Each row below holds a small network's activations on one input, seen along a few directions.
In each table, some parts of the input vary, and every possible input appears once, in random order.
Descriptions start from the smaller parts, as in this example, which fits no table here: values(2) and (point or line(9) or (line(6) and ring(8))).
Shared parts are said once, and a part with two or three values counts as separate values.

Rows:
r1: [ 0.35 -4.28  0.95  4.55  3.62 -3.71 -2.15  1.22  0.52  2.52 -8.15 -5.91
  1.21]
r2: [-1.43 -4.31  4.36 -0.03  3.53  1.87 -2.75  4.86  2.61 -2.24  2.46  1.65
  2.86]
r3: [-3.13  0.55 -0.77  1.73  4.01  9.26  8.43 -3.58 -0.65 -1.34 -7.51 -3.08
 -8.08]
r4: [ 3.58 -3.46  1.10 -2.07  6.13  5.90 -2.40 -1.34  1.52 -2.74  1.88 -3.39
 -1.82]
r5: [-3.36 -7.19  4.69  4.73  1.13 -1.86 -3.13  5.27 -0.71  3.17 -2.95 -1.34
  4.30]
r6: [ 3.58  1.95 -3.49 -1.93 -3.62 -0.65 -1.20 -3.96  0.60  1.10  2.36  0.34
 -0.12]
r7: [-3.47  9.19 -3.51 -0.91 -1.75  3.00  9.29 -4.30 -2.27 -0.92 -1.57  3.97
 -6.63]
r8: [ 1.42  5.31 -2.36 -5.08 -0.01  0.18 -1.49 -1.70  0.56 -3.09  7.76  4.14
  0.19]
r9: [-3.73  1.45  0.98  0.65 -6.78 -6.52 -1.12  4.09 -2.43  2.45  2.82  3.95
  5.27]
r10: [ 1.81 -4.36  1.78  3.51  6.62  4.49 -1.78 -3.08  4.43  1.17 -2.48 -6.39
  0.04]
r11: [ 1.25  2.73 -0.03 -5.11 -6.32 -3.28 -1.20  3.25 -1.33 -2.59  8.16  6.70
  2.32]
r12: [ 3.11  2.44 -3.68 -0.05 -6.56 -8.70 -0.51 -0.73 -2.86  2.50 -2.77 -0.64
  0.46]
Describe the family of inputs behind these rows.
Answer: values(2) and (point or ring(5))
Changing only the values(2) part turns r3 into r7. The same change can be made to r2. Which row results?
Answer: r11
Change only the values(2) part in r6. List by row number the other rows that result.
Answer: r10

Rows:
r13: [ 1.14 -2.29  1.22  0.33 -0.40 -4.15 -3.61  2.61 -0.24  1.03  0.03 -0.74
  4.07]
r14: [ 0.18 -2.21  0.87 -2.26 -2.49 -4.77 -4.48  4.08 -1.68 -1.18  3.38  0.70
  5.11]
r15: [-1.28  1.71 -1.39  3.17  3.56  3.18  4.34 -4.54  0.73  0.08 -4.40 -2.92
 -6.44]
r16: [ 0.24  5.67 -2.58 -4.44 -5.83 -0.92  2.01 -0.52 -1.61 -1.48  5.56  6.42
 -0.36]
r17: [-2.35  3.78 -1.91  1.64 -1.36  1.88  4.88 -2.87 -0.30  1.75 -2.99  1.37
 -3.35]
r18: [-0.88  5.61 -2.97 -3.54 -4.08  0.21  2.25 -1.13 -0.93 -1.30  4.06  5.09
 -0.46]
r19: [-0.53  0.12 -0.60  0.21  6.35  8.32  2.35 -4.56  2.10 -2.52  0.17 -2.33
 -5.98]
r20: [ 1.19 -5.48  2.85  5.11  4.13 -0.93 -1.59  0.51  1.16  2.28 -5.45 -5.81
 -0.38]
r21: [ 0.92 -1.31  1.31 -3.79 -5.71 -4.48 -4.28  5.53 -0.61 -0.82  4.55  2.29
  6.48]
r22: [ 2.34 -7.10  3.80  1.54  7.47  3.91 -3.27  1.24  2.14 -0.73 -1.99 -4.75
  0.49]
r23: [-1.30  4.82 -2.88 -1.57 -1.85  1.22  3.22 -2.45 -0.17 -0.50  1.17  3.29
 -0.75]
r24: [ 0.32 -3.32  2.29  3.58  0.21 -3.46 -1.81  2.09 -0.60  3.40 -4.10 -2.62
  1.58]
Describe the family of inputs behind these rows.
Answer: values(2) and line(6)
Change only the values(2) part in r19. List by row number the other rows that result.
Answer: r22

Rows:
r25: [-0.60  1.08 -0.36 -0.03 -0.92 -0.26  1.27 -0.09 -0.58 -0.01 -0.14  1.07
 -0.57]
r26: [ 0.71 -0.68  0.37 -0.35 -0.49 -1.58 -1.47  1.08 -0.33  0.09  0.88  0.43
  1.20]
r27: [ 0.13 -0.09  0.02  0.34 -1.37 -1.43 -0.14  0.47 -0.01  0.50 -0.35  0.04
  0.52]
r28: [ 0.26  1.67 -0.89 -1.04 -0.80  0.17  0.64 -0.81  0.16 -0.67  1.57  1.69
 -0.53]
r29: [ 0.43  0.31  0.13 -1.39 -1.04 -0.36 -0.60  0.81 -0.27 -0.84  2.28  1.59
  0.45]
r30: [ 0.03  1.65 -1.08 -0.75 -0.49 -0.04  0.37 -1.09 -0.16 -0.21  1.09  0.78
 -0.11]
r31: [-0.55  1.21 -0.90 -0.04 -1.06 -0.30  1.12 -0.54 -0.62  0.31 -0.73  0.33
 -0.47]
r32: [-0.76 -5.40  2.44  5.03  9.27  7.20  1.70 -2.35  3.02  0.27 -7.03 -7.29
 -3.40]
r33: [-0.67  1.15 -0.52  0.10 -0.97 -0.28  1.03 -0.35 -0.76  0.58 -0.70  0.09
 -0.26]
r34: [-0.37  0.07  0.20  0.25 -1.08 -1.59 -0.33  0.97 -0.20  0.33  0.02  0.36
  0.88]
r35: [ 0.09 -0.24 -0.01  0.61 -0.76 -1.70 -0.21  0.51 -0.46  0.59 -0.97 -0.40
  0.35]
r36: [ 0.47 -0.56  0.12 -0.44 -0.59 -1.58 -1.64  1.02 -0.31  0.07  1.04  0.46
  1.30]
r37: [-0.04  0.02 -0.25  0.40 -1.12 -1.63 -0.32  0.37 -0.29  0.71 -0.84 -0.48
  0.73]
r38: [ 0.46 -0.34  0.31 -0.73 -1.13 -1.35 -1.55  1.12  0.11 -0.01  1.69  0.98
  1.66]
r39: [ 0.30  0.42  0.08 -1.24 -0.92 -0.49 -0.80  0.58 -0.61 -0.18  1.64  0.62
  0.95]
r40: [ 0.03  1.80 -1.13 -1.13 -0.90  0.17  0.47 -0.86  0.18 -0.69  1.72  1.73
 -0.43]
r41: [-0.33  0.02  0.18  0.27 -1.01 -1.58 -0.33  0.89 -0.41  0.43 -0.24  0.32
  0.54]
r42: [ 0.19  0.52  0.12 -1.37 -1.28 -0.35 -0.78  0.64 -0.16 -0.46  2.47  1.23
  1.22]
r43: [-0.66  1.29 -0.73 -0.21 -1.35 -0.14  1.14 -0.35 -0.36  0.09 -0.04  0.94
 -0.39]
r44: [ 0.08  1.76 -1.03 -1.02 -0.46 -0.02  0.48 -0.79 -0.32 -0.40  0.91  1.19
 -0.52]
r45: [ 0.08  0.54  0.31 -1.56 -0.93 -0.44 -0.72  1.14 -0.52 -0.76  2.35  1.78
  0.73]
r46: [ 0.42 -0.51  0.42 -0.54 -0.53 -1.57 -1.63  1.36 -0.45  0.09  1.03  0.58
  1.28]
r47: [-0.21 -0.06  0.02  0.45 -0.73 -1.74 -0.36  0.71 -0.66  0.65 -0.92 -0.28
  0.45]
r48: [ 0.42  0.48 -0.27 -1.42 -1.09 -0.46 -0.72  0.48 -0.37 -0.50  1.70  0.88
  0.73]
r49: [ 0.55  0.22 -0.05 -1.22 -0.74 -0.52 -0.62  0.62 -0.54 -0.62  1.58  0.94
  0.36]
r50: [-0.84  1.21 -0.46 -0.17 -0.96 -0.24  1.10 -0.01 -0.73  0.03 -0.12  1.15
 -0.66]
r51: [-0.30 -5.50  2.44  5.09  8.97  7.39  1.90 -2.63  3.25  0.40 -7.28 -7.53
 -3.60]
r52: [ 0.40 -0.45  0.52 -0.53 -1.03 -1.33 -1.64  1.09 -0.08  0.30  1.60  0.67
  1.70]
r53: [ 0.75 -0.52  0.41 -0.62 -1.10 -1.30 -1.40  1.05  0.13 -0.01  1.51  0.89
  1.38]
r54: [-0.58 -5.47  2.41  5.24  9.07  7.35  1.67 -2.78  2.97  0.74 -7.34 -7.86
 -3.46]
r55: [ 0.43  1.53 -1.20 -0.84 -0.57  0.06  0.60 -1.13 -0.07 -0.48  0.84  1.00
 -0.81]
r56: [-0.31  1.08 -0.63  0.02 -1.04 -0.25  1.28 -0.39 -0.55  0.27 -0.79  0.33
 -0.59]
r57: [ 0.02  1.79 -0.99 -1.17 -0.83  0.19  0.48 -0.73  0.01 -0.63  1.58  1.76
 -0.61]
Changing only one part turns r33 into r31. The same change can be made to r52. Which row results?
Answer: r38
Describe the family of inputs behind these rows.
Answer: values(3) and (point or (values(2) and ring(5)))
Change only the values(3) part in r30. List by row number the other rows that result.
Answer: r44, r55
List by row number the other rows that have the values(3) part in common with r25.
Answer: r26, r27, r28, r29, r35, r49, r51, r53, r55, r56

Rows:
r58: [ 0.92 -0.46 -0.20 -1.35  0.65  1.37 -0.25 -0.42 -0.06 -1.79  2.40  0.31
 -0.37]
r59: [ 0.75  1.76 -0.95 -0.53 -1.25  0.00  1.83 -1.31  0.13 -0.90  0.89  0.88
 -1.43]
r60: [-0.35 -1.05  1.32 -0.78  0.27 -0.60 -1.47  2.06 -1.07 -0.57  1.44 -0.36
  1.47]
r61: [-0.71  2.53 -1.40 -0.25 -0.60 -0.29  1.49 -1.27 -0.36 -0.17  0.52  1.96
 -1.14]
r62: [-0.32  1.92 -0.32 -0.59 -2.45 -0.25  0.55  0.14  0.27  1.56 -0.77  1.34
  0.07]
r63: [ 0.02 -0.11 -0.41  0.67 -1.33 -3.09 -1.63  0.65 -0.59  1.64 -0.39  0.73
  1.60]
r64: [-0.59 -4.72  1.91  4.69  7.59  5.76  2.09 -2.19  2.12  0.26 -6.96 -7.03
 -3.33]
r65: [ 0.46 -0.49 -0.39  0.43 -1.30 -2.28 -1.93  0.11  0.08  1.28  0.54 -0.20
  2.07]
r66: [ 0.69  0.34 -0.26 -1.78  0.89  0.68 -0.40  0.32 -0.54 -1.50  1.29  0.81
 -0.65]
r67: [-0.92  1.21 -0.63  0.14 -2.57 -1.83  1.96  0.76 -0.64 -0.40 -0.71  1.62
 -0.21]
r68: [ 0.06 -0.93  1.32 -0.66  0.12  0.53 -2.23  1.16  0.67  0.59  1.74 -0.05
  1.91]
Describe the family of inputs behind these rows.
Answer: point or (values(2) and ring(5))
Change only the values(2) part in r61. List by row number the other rows that result.
Answer: r59
